These are the activations of a small neural network, seen along a few directions. Each row is one input.
In each table, some parts of the input vary, and every possible input appears once, in random order.
Descriptions start from the smaller parts, as in this example, which fits no table here: one of 5 places around a ring, together with either a single point or one of 9 places along a line or (one of 3 separate values, together with one of 6 places along a line).
Shared parts are said once, and a part with two or three values counts as separate values.

Other details of the inputs shift rows strongly along two fixed directions, in all tables alike. That doesn't count.

Rows:
R1: 12.4	60.9	-40.5	8.7	-25.1	14.6	-16.9	-7.5	9.2	-5.6	38.5	-25.1	-60.3
R2: -4.7	-69.2	-34.3	24.1	7.3	-2.9	-48.2	-44.9	55.1	-47.7	-42.1	-10.8	14.8
R3: -0.2	28.6	0.0	16.5	-31.4	35.7	-26.7	7.3	27.8	12.3	2.8	9.6	-79.1
R4: -5.1	69.8	-22.0	6.1	-14.6	14.0	-13.2	-20.0	4.7	-40.0	-3.1	-17.2	-64.9
R5: 3.8	-55.5	-69.0	23.3	13.3	-22.0	-24.5	-13.7	44.1	-47.3	-41.2	-37.6	4.0
R6: -15.2	-66.6	43.9	8.0	31.4	-22.0	18.0	-0.7	-20.1	4.1	-19.3	14.0	83.7
R7: -5.0	-86.8	-49.1	45.0	2.9	8.9	-25.6	2.3	60.4	9.9	-28.6	-0.7	-16.9
R8: -7.7	42.8	24.1	35.4	-32.3	19.2	-37.3	-34.0	22.5	-28.1	-3.7	1.4	-51.5
R9: 5.7	62.1	32.8	-32.8	-4.0	1.1	52.3	34.8	-50.9	56.5	35.1	25.2	6.1
R10: -7.4	-62.1	39.2	-26.8	59.9	-8.3	3.4	-5.1	-23.3	-14.4	-17.7	10.0	82.8
R11: 1.3	39.0	71.9	-46.2	-25.1	12.2	32.5	42.0	-49.1	45.4	17.4	40.0	-8.6
R12: 18.1	61.1	42.2	-40.3	8.6	3.9	38.2	44.0	-48.3	53.6	39.0	11.5	0.3
R13: -12.9	-60.4	-1.6	-22.6	60.6	-34.0	44.2	18.9	-34.4	-7.0	-21.0	-3.8	88.6
R14: 21.2	62.2	44.1	-49.5	-12.4	-7.2	46.2	44.2	-52.2	57.0	36.3	16.3	5.2
R15: 4.7	-65.1	-22.9	-18.1	46.8	-31.9	36.5	28.8	-30.9	26.1	19.7	-12.2	86.2
R16: -20.4	-68.0	-41.0	36.4	16.6	3.7	-35.8	-52.0	53.1	-40.8	-38.8	-5.4	14.5
R17: 16.5	63.2	-42.4	2.6	-47.2	5.5	-10.1	-8.4	9.6	-5.7	35.5	-21.4	-56.9
R18: -5.2	43.9	24.6	30.1	-55.3	9.6	-33.1	-36.1	22.7	-28.4	-8.8	6.3	-48.0
Description of these inputs: one of 3 separate values, together with one of 6 places around a ring.
Q: The inputs of R13 and R5 match in every part but the choice among 3 separate values. If R7 is changed in the same way as R13 into R5, which row does it become?
A: R11
Q: Change only the choice among 3 separate values in R12. List by row number the other rows that result.
A: R9, R14

Rows:
R19: 7.5	-39.7	17.4	-12.8	39.3	-24.4	32.7	30.5	-31.4	34.4	14.8	-1.7	70.9
R20: 2.6	-78.7	-36.3	40.6	4.6	-8.8	-32.6	-20.0	47.8	-3.6	-11.4	-13.0	22.6
R21: -1.6	17.7	-20.8	49.5	-46.8	5.9	-48.7	-41.1	49.4	-38.7	-15.4	-14.8	-56.2
R22: 8.4	-39.3	21.8	-28.3	35.0	-30.0	22.4	12.9	-31.9	2.7	-1.3	-3.7	78.7
R23: 5.9	-25.8	21.6	-26.9	23.5	-10.4	12.3	19.4	-18.6	7.0	-8.1	4.5	38.9
R24: -4.7	56.0	55.9	-9.3	-33.9	16.1	0.4	1.4	-16.7	0.1	0.6	22.3	-36.0
R25: -23.4	-7.2	34.3	-16.6	25.9	-5.5	19.7	-19.7	-32.2	-29.1	-17.1	16.3	51.8
R26: 10.5	-75.3	-49.6	35.5	26.3	-2.9	-20.1	13.8	48.3	17.6	-16.5	-18.9	-1.3
R27: -27.2	18.0	-33.3	39.2	-21.0	31.2	-45.2	-53.7	54.3	-53.4	-37.1	0.8	-71.9
R28: -4.7	50.8	41.8	-11.2	-34.2	27.0	3.1	0.3	-12.7	24.8	19.4	32.1	-37.1
R29: 7.4	70.1	10.8	-26.7	-10.9	17.7	7.5	14.2	-24.9	8.4	28.8	1.3	-39.7
R30: 1.2	74.0	-8.0	-18.2	-30.9	0.7	30.5	10.2	-27.2	13.6	28.5	2.3	-30.6
R31: 14.0	-48.2	-56.6	17.6	25.1	-16.3	-21.5	-7.1	27.5	-16.9	1.0	-38.6	17.7
R32: 4.1	27.7	0.8	-32.2	-2.1	-0.2	39.5	39.0	-31.6	33.0	13.7	11.2	-7.9
Q: The inputs of R21 and R24 match in every part but one. If R30 is changed in the same way as R21 into R24, which row does it become?
A: R32
Q: What is each input in this table made of?
A: one of 2 separate values, together with either a single point or one of 6 places around a ring
Q: Change only the choice among 2 separate values in R25. List by row number the other rows that result.
A: R27
